Each row below holds a small network's activations on one input, seen along a few directions.
Each table varies a few parts of the input and shows all the possible inputs, shuffled.
A made-up example of a description, with smaller parts first: values(3) and (point or line(11) or (line(4) and ring(5))).
Shared parts are said once, and a part with two or three values counts as separate values.

Other details of the inputs vary at random and push rows far along two fixed directions, the same in every table; ignore that.

A family of inputs:
R1: -24 9 12 -7 -16 -31 -8 -4 -23 -33 1 -12 5 -32 -7 -6
R2: 6 24 -12 14 19 44 22 2 17 38 1 26 -10 28 6 15
R3: -16 0 -3 -6 31 -33 -18 2 -28 -22 5 -21 17 5 18 -20
R4: -12 5 3 -7 -15 -9 0 -5 -12 -16 3 -9 -1 -23 -11 -1
R5: -18 -4 7 3 12 -41 -19 4 -1 -11 4 1 -1 -3 31 -9
R6: -21 17 -2 11 19 -42 9 10 -10 -6 -1 22 -9 -8 31 -1
R7: 16 -8 6 -6 -23 30 -9 -5 5 4 -4 -13 7 2 -19 1
R8: -16 -15 -12 11 12 -15 8 6 16 4 9 8 -16 -2 2 -8
R9: -15 11 8 -5 -13 -9 1 -5 -16 -15 4 -8 3 -23 -14 1
R10: -13 -9 -3 16 16 -10 -2 1 13 9 4 4 -12 6 15 -6
R11: 35 16 5 -14 -28 44 14 -3 -7 9 -10 -1 15 5 -31 24
R12: 8 18 21 -19 -30 7 -18 -6 -21 -24 -6 -15 22 -9 -9 6
R13: 8 -12 5 -4 -2 -30 -2 7 2 -9 0 2 6 -5 10 -5
R14: 29 4 4 -14 -21 21 3 -2 -5 0 -11 -1 10 -4 -19 16
R15: -25 -14 -18 22 32 -27 16 7 24 15 11 18 -25 2 17 -14
R16: 27 4 6 -8 -26 54 -2 -13 3 9 -6 -12 7 5 -33 13
R17: 16 -2 2 -8 -11 20 -9 0 8 8 -5 -1 6 10 -2 4
R18: -18 12 -4 14 14 -4 3 -1 1 8 7 10 -14 1 16 -4
R19: 6 -8 19 -19 -26 -34 -16 0 -23 -32 -6 -12 19 -25 3 -1
R20: 6 -12 2 -24 -12 6 -9 -8 -31 -34 -2 -48 28 -11 -39 -10
R21: -27 -2 -25 23 61 -15 8 5 -4 11 10 -1 -9 23 23 -21
R22: 25 -15 -3 -10 -27 45 8 -8 16 8 -6 -17 4 2 -43 13
R23: 9 15 11 -4 -21 34 -1 -9 -10 1 0 -10 10 -1 -22 8
R24: 37 -10 -2 -8 -17 31 10 2 13 14 -11 -2 7 12 -20 18
R25: 20 -3 18 -22 -32 -6 -10 -2 -18 -21 -10 -11 15 -15 -13 7
R26: 2 -1 12 -17 -29 2 -9 -10 -14 -24 -2 -20 8 -27 -28 3
R27: -2 -13 7 -4 -2 -44 -8 12 -6 -19 2 3 4 -11 16 -7
R28: 3 9 18 -20 -27 -31 -13 0 -30 -35 -4 -12 16 -27 3 2
R29: -6 -8 18 -13 -14 -36 -31 2 -12 -29 5 -12 14 -9 13 -11
R30: 10 -9 -19 20 16 37 15 2 33 38 5 17 -18 31 -3 2
R31: 10 18 -17 12 18 43 19 1 21 37 0 24 -14 29 8 14
R32: -22 13 -8 17 36 -19 3 6 10 15 5 27 -18 8 38 -2
R33: -14 4 14 -6 0 -30 -19 0 -12 -17 1 0 1 -8 23 -7
R34: -1 -6 9 -4 1 -21 -17 1 4 -9 4 -2 7 3 15 -10
R35: -30 -4 0 16 19 -33 -6 -1 0 -2 7 10 -12 -6 30 -14
R36: 3 -9 -26 16 14 36 27 4 34 38 -1 18 -22 16 -11 6
R37: -9 1 -4 8 15 -8 -3 0 7 10 1 15 -5 9 25 -1
R38: -42 2 -8 29 44 -39 5 6 9 13 10 26 -31 3 44 -15
R39: 1 13 20 -11 -31 8 -16 -10 -21 -24 -3 -20 16 -15 -17 1
R40: -14 -6 -3 7 18 -46 2 16 1 -2 -1 18 -8 -8 33 -8
R41: 2 -7 -26 17 14 37 30 -2 31 37 0 20 -21 16 -11 9
R42: 15 -5 -4 -6 -18 42 13 -7 11 12 -5 -4 -6 1 -35 11
R43: 22 -2 -34 10 44 33 30 9 7 34 -4 7 0 38 -7 5
R44: 26 -11 1 -1 -16 40 -1 -8 19 14 0 -9 5 16 -24 2
Each input here is: line(4) and (point or line(10)).
Changing only the line(4) part turns R19 into R37. The same change can be made to R14. Which row results? -> R32
A walk changes only the line(10) part. It starts at R15 and steps to R8. List the rest of the walk in order. -> R22, R36, R41, R42, R26, R4, R1, R9
Change only the line(10) part in R30. List by row number the other rows that result. -> R7, R10, R16, R18, R23, R35, R38, R39, R44

A family of inputs:
R45: -20 -4 -12 17 20 -13 13 4 13 11 7 14 -19 0 10 -6
R46: -10 -17 -8 13 20 -31 3 11 20 10 5 18 -16 4 26 -8
R47: -16 -9 -1 0 16 -30 -9 2 -10 -15 6 -13 3 -5 9 -16
R48: -3 -7 11 -7 -26 -3 -7 -6 -2 -15 0 -12 1 -20 -17 0
R49: -3 6 9 -8 1 -16 -14 1 -19 -16 -1 -10 14 -3 10 -5
R50: 9 -5 -10 4 -7 32 15 -3 18 18 -2 5 -10 5 -20 8
R51: 9 11 12 -9 -25 10 -3 -4 -7 -6 -3 -1 6 -9 -10 9
R52: 11 10 10 -10 -20 11 -3 -5 -9 -7 -5 -4 9 -7 -9 9
R53: -17 -6 -14 15 28 -12 11 5 8 11 5 9 -15 6 12 -8
R54: -4 -6 -15 10 21 6 10 3 9 13 3 2 -7 12 -1 -4
R55: 7 7 11 -14 -11 -2 -13 -3 -18 -16 -3 -13 17 -4 -3 1
R56: -6 -11 2 -5 6 -17 -13 -1 -12 -17 3 -21 11 -3 -1 -15
R57: 0 11 -8 8 16 8 9 4 3 14 -1 13 -5 13 10 5
R58: 12 13 0 4 -15 33 12 -3 14 20 -4 17 -10 3 -9 17
R59: 11 -6 -12 3 0 32 15 -3 14 17 -2 0 -5 10 -20 6
R60: 12 9 9 -10 -17 11 -4 -3 -12 -7 -5 -6 10 -4 -9 7
R61: 21 5 2 -10 -7 28 -4 -4 -6 2 -5 -10 15 15 -11 6
R62: -2 -10 -16 9 27 8 5 1 8 12 4 -4 -3 19 2 -9
R63: -10 -1 16 -1 -3 -49 -16 8 -4 -16 0 13 0 -13 33 -5
R64: -1 11 15 -9 -24 -6 -7 -3 -10 -14 -3 2 3 -18 -1 6
Changing only one part turns R53 into R60. The same change can be made to R59. Which row results? -> R52
What is each input in this table made of? -> values(2) and (point or line(9))

A family of inputs:
R65: 22 23 6 -2 -21 45 9 -11 -9 9 -5 -2 10 7 -24 16
R66: 16 6 5 11 -13 34 -1 -4 32 30 0 21 -12 23 5 8
R67: 0 -6 11 -19 -1 -28 -24 2 -28 -29 -1 -25 20 -7 3 -12
R68: 38 -31 -8 -16 -23 39 5 -4 14 11 -10 -15 6 9 -34 9
R69: -14 -18 6 -18 -17 -6 -19 -14 -14 -28 -4 -34 5 -31 -19 -8
R70: 17 10 -1 4 -27 43 22 -7 17 18 1 8 -6 2 -36 18
R71: -43 5 -7 13 19 -26 7 -1 8 8 -1 23 -34 -22 28 -2
R72: 15 -19 6 -11 -26 -5 -5 2 -7 -21 3 -27 16 -13 -32 -9
R73: -23 17 -2 6 22 -30 -1 4 -8 -3 4 21 -6 -4 40 -2
R74: -12 0 9 -11 -1 -19 -19 -3 -30 -30 0 -28 20 -8 -1 -15
R75: 19 -17 10 -2 -15 32 -17 -4 17 8 6 -16 9 18 -17 -3
R76: -8 3 13 -9 -4 -16 -15 -7 -33 -31 4 -30 21 -11 -11 -15
R77: -34 1 -22 16 55 -36 4 8 0 7 8 14 -11 14 43 -19
R78: 34 11 0 -7 -8 32 10 2 8 20 -12 12 8 15 -5 23
R79: 7 -10 12 -18 -1 -33 -20 3 -23 -31 -4 -25 25 -9 6 -9
R80: -22 3 -5 21 14 -38 18 16 13 10 9 33 -21 -9 22 -4
R81: -5 23 -19 23 28 28 22 6 12 35 -1 32 -19 23 16 13
R82: 15 17 -13 9 20 28 18 8 16 33 -3 30 -13 24 13 17
R83: -23 -7 -13 19 23 -16 15 1 13 1 14 0 -14 1 -5 -11
R84: 1 -12 11 -10 -23 -28 -8 2 0 -17 -9 7 -3 -23 9 5
Changing only one part turns R70 into R83. The same change can be made to R73. Which row results? -> R77
What is each input in this table made of? -> values(2) and (point or line(4) or line(5))
Change only the line(4) part in R83. List by row number the other rows that result. -> R68, R69, R72
Change only the values(2) part in R79. List by row number the other rows that result. -> R78
